A small network was shown many inputs. Here are its activations along a few directions, one row for each input.
In each table, some parts of the input vary, and every possible input appears once, in random order.
Descriptions start from the smaller parts, as in this example, which fits no table here: line(6) and (point or ring(9) or (values(2) and ring(8))).
Shared parts are said once, and a part with two or three values counts as separate values.
In the rows, 100 means zero.

Other details of the inputs shift rows strongly along two fixed directions, in all tables alike. That doesn't count.

A family of inputs:
row 1: [87,86,105,87,88,112,95,92,103,103,134,80,98,84,73,111]
row 2: [86,102,102,81,90,122,100,91,98,109,130,82,99,87,66,106]
row 3: [93,120,113,85,97,126,98,122,96,103,79,91,108,103,101,95]
row 4: [137,105,134,147,126,108,75,133,103,71,42,108,110,112,116,104]
row 5: [82,77,98,78,100,107,102,95,110,90,102,106,116,102,118,87]
row 6: [90,93,98,80,106,123,99,96,102,92,84,104,114,100,118,79]
row 7: [92,81,119,86,86,93,79,91,111,93,130,84,102,97,82,121]
row 8: [111,99,58,110,99,47,120,75,84,110,124,120,77,99,134,100]
row 9: [128,95,59,123,104,58,102,52,92,96,145,135,71,98,120,121]
row 10: [74,108,100,72,102,125,116,109,91,108,87,70,111,94,98,68]
row 11: [80,85,119,78,82,85,95,113,108,97,109,90,106,105,97,109]
row 12: [95,107,103,82,95,128,88,89,101,105,119,92,101,94,78,112]
row 13: [81,110,108,81,92,118,110,120,94,110,95,84,103,96,86,91]
row 14: [141,134,140,137,129,134,71,142,87,67,7,85,109,113,148,84]
row 15: [87,77,114,87,94,105,99,89,138,104,94,84,125,116,89,96]
row 16: [88,76,116,100,88,76,94,108,112,101,119,110,102,103,72,119]
row 17: [85,99,111,97,95,115,107,119,104,112,104,99,104,93,58,103]
row 18: [79,92,108,84,89,105,106,118,99,106,106,85,102,92,90,97]
row 19: [119,104,62,141,99,46,117,88,84,118,131,127,62,93,91,113]
row 20: [92,85,111,95,99,120,96,107,115,96,95,125,114,101,75,109]
row 21: [91,89,111,90,96,107,104,94,134,106,82,80,130,115,92,90]
row 22: [129,107,55,119,103,75,104,49,84,103,138,136,69,96,115,115]
row 23: [80,116,105,70,101,128,108,105,96,104,84,88,118,99,109,82]
row 24: [116,100,56,117,100,45,118,76,88,103,124,144,73,106,135,109]
row 25: [177,164,103,189,139,86,84,127,67,91,30,108,71,113,134,100]
row 26: [81,89,91,84,100,107,111,103,96,104,106,83,105,89,105,78]
Description of these inputs: values(2) or (line(4) and ring(6)).
A walk changes only the ring(6) part. It starts at row 12 and steps to row 2. List the rest of the walk in order.
Answer: row 1, row 7, row 9, row 22

A family of inputs:
row 27: [73,79,120,66,97,126,96,101,123,98,96,81,132,104,93,86]
row 28: [143,141,127,145,130,114,75,131,75,76,40,86,92,104,131,90]
row 29: [62,79,104,59,85,107,107,99,105,107,130,93,111,89,75,97]
row 30: [72,80,101,68,90,126,99,90,107,99,128,104,112,89,74,103]
row 31: [142,142,117,145,124,110,84,119,78,88,42,61,91,103,130,85]
row 32: [114,105,43,119,94,40,128,75,84,119,133,142,62,101,124,107]
row 33: [61,91,99,58,79,110,111,98,109,116,132,82,107,92,69,101]
row 34: [150,131,119,142,128,118,73,118,86,71,34,87,98,108,151,94]
row 35: [65,71,98,69,87,118,110,100,111,106,125,104,109,90,69,97]
row 36: [118,102,41,121,99,45,132,67,88,115,136,139,68,100,129,105]
row 37: [75,80,119,68,93,126,94,105,117,91,96,78,126,99,103,93]
row 38: [64,77,102,60,85,100,109,91,116,110,119,98,119,103,85,94]
row 39: [122,108,42,119,103,51,122,50,91,114,135,144,69,106,121,103]
row 40: [137,129,122,137,120,100,82,126,85,77,40,76,94,113,151,85]
row 41: [163,107,145,175,122,93,51,124,106,68,56,93,95,110,101,129]
row 42: [93,66,159,103,89,112,66,124,133,82,104,95,120,104,50,140]
row 43: [70,75,95,72,92,108,112,94,122,109,112,108,119,102,83,94]
row 44: [74,79,124,72,95,132,95,108,108,91,102,75,119,92,84,89]
row 45: [80,90,124,73,97,128,93,108,115,90,86,96,126,107,86,98]
row 46: [75,86,122,78,96,119,101,119,117,98,78,95,127,104,85,93]
row 47: [146,150,125,145,127,116,79,129,73,87,41,76,91,107,125,93]
row 48: [124,124,40,121,100,59,123,57,77,124,144,128,62,92,109,112]
row 49: [115,124,43,124,94,44,131,76,75,132,137,130,59,95,102,106]
row 50: [72,86,95,70,83,119,116,99,112,118,124,95,107,92,66,100]
row 51: [118,111,46,116,94,48,116,63,81,113,139,144,62,103,127,110]
row 52: [69,86,128,75,96,129,96,128,105,101,92,90,122,91,75,93]
Describe the family of inputs behind these rows.
Answer: values(2) and (point or (values(3) and line(4)))
The inputs of row 52 and row 35 match in every part but the values(2) part. If row 28 is changed in the same way as row 52 into row 35, which row does it become?
Answer: row 30
Change only the values(3) part in row 45. List by row number the other rows that result.
Answer: row 38, row 46
Change only the values(2) part in row 50. List by row number the other rows that result.
Answer: row 49

A family of inputs:
row 53: [119,117,45,112,100,55,117,57,79,114,131,123,67,101,130,97]
row 54: [63,62,118,60,90,116,96,99,125,94,118,98,128,97,81,103]
row 55: [123,118,55,132,102,46,118,70,85,122,132,133,66,102,97,111]
row 56: [78,90,105,84,89,105,105,104,105,109,112,92,105,95,72,98]
row 57: [118,113,46,120,104,48,122,60,81,117,131,118,70,99,121,94]
row 58: [131,136,131,142,122,119,81,139,74,84,42,70,94,100,115,87]
row 59: [90,79,105,88,94,116,99,93,121,100,113,108,112,100,76,112]
row 60: [83,77,116,84,87,98,94,108,117,101,112,109,113,102,78,115]
row 61: [70,73,122,73,85,116,98,105,129,103,116,99,123,102,58,114]
row 62: [65,66,122,67,80,107,97,117,119,100,114,96,117,97,72,107]
row 63: [63,64,116,59,85,114,97,104,123,97,116,90,125,96,88,100]
row 64: [66,71,113,53,83,125,98,91,124,98,118,91,125,99,90,101]
row 65: [45,85,93,40,89,128,133,115,114,115,89,107,131,102,100,67]
row 66: [128,97,55,134,105,53,108,67,91,105,134,154,70,101,110,120]
row 67: [135,114,129,132,124,111,70,114,94,67,46,95,105,111,137,96]
row 68: [133,138,124,123,123,129,78,121,76,77,46,69,97,102,139,86]
row 69: [134,142,134,137,119,121,78,140,81,84,42,71,97,103,116,98]
row 70: [121,104,51,125,101,43,122,59,89,112,133,121,72,102,124,101]
row 71: [141,136,127,141,126,136,76,130,82,80,43,85,98,99,114,96]
row 72: [71,88,108,63,85,141,100,104,109,107,121,95,113,87,68,107]
row 73: [62,87,106,53,86,129,105,102,105,107,123,74,115,87,81,94]
row 74: [66,66,116,54,84,121,91,96,122,90,118,101,124,99,91,106]
row 75: [129,132,129,138,119,108,84,137,85,89,40,65,97,106,121,83]
row 76: [122,124,55,129,102,54,118,74,75,119,137,133,60,95,98,115]
row 77: [121,115,47,116,104,56,115,53,81,111,132,129,69,102,123,98]
row 78: [115,135,110,118,128,123,108,139,85,91,12,96,115,113,146,59]
row 79: [132,120,134,142,116,103,83,139,94,83,39,68,99,108,124,92]
row 80: [83,83,114,83,86,102,100,105,120,105,111,95,113,103,75,112]
row 81: [134,137,125,126,127,130,77,119,77,75,45,76,98,103,132,86]
row 82: [62,84,109,55,90,132,104,99,106,105,122,81,118,87,76,94]
row 83: [116,115,45,116,101,47,123,62,80,120,131,111,69,99,128,93]
row 84: [81,81,110,88,88,98,106,106,115,105,112,95,108,100,75,104]
row 85: [140,128,127,141,127,128,75,122,93,81,40,87,104,106,115,92]
row 86: [71,67,124,74,87,110,92,108,125,99,119,111,123,101,59,119]
row 87: [71,83,109,66,87,132,98,100,119,105,114,94,119,94,71,102]
row 88: [120,119,54,128,99,45,118,74,84,124,133,127,64,102,104,110]
row 89: [63,89,111,64,81,121,107,116,102,112,121,81,106,87,67,99]
row 90: [124,105,52,120,101,52,116,53,89,107,132,133,71,105,127,105]
row 91: [130,118,129,131,121,109,81,124,96,78,42,61,107,109,142,85]
row 92: [127,105,51,130,98,54,117,65,92,114,132,135,67,100,115,116]
row 93: [67,65,121,72,85,106,97,112,120,100,118,104,117,97,65,110]
row 94: [86,75,106,85,91,110,93,99,117,96,116,118,110,98,85,115]
Describe the family of inputs behind these rows.
Answer: values(2) and (point or (line(4) and ring(5)))
The inputs of row 89 and row 58 match in every part but the values(2) part. If row 64 is changed in the same way as row 89 into row 58, which row does it become?
Answer: row 90
A walk changes only the ring(5) part. It starts at row 86 and steps to row 66. List the rest of the walk in order.
Answer: row 67, row 54, row 93
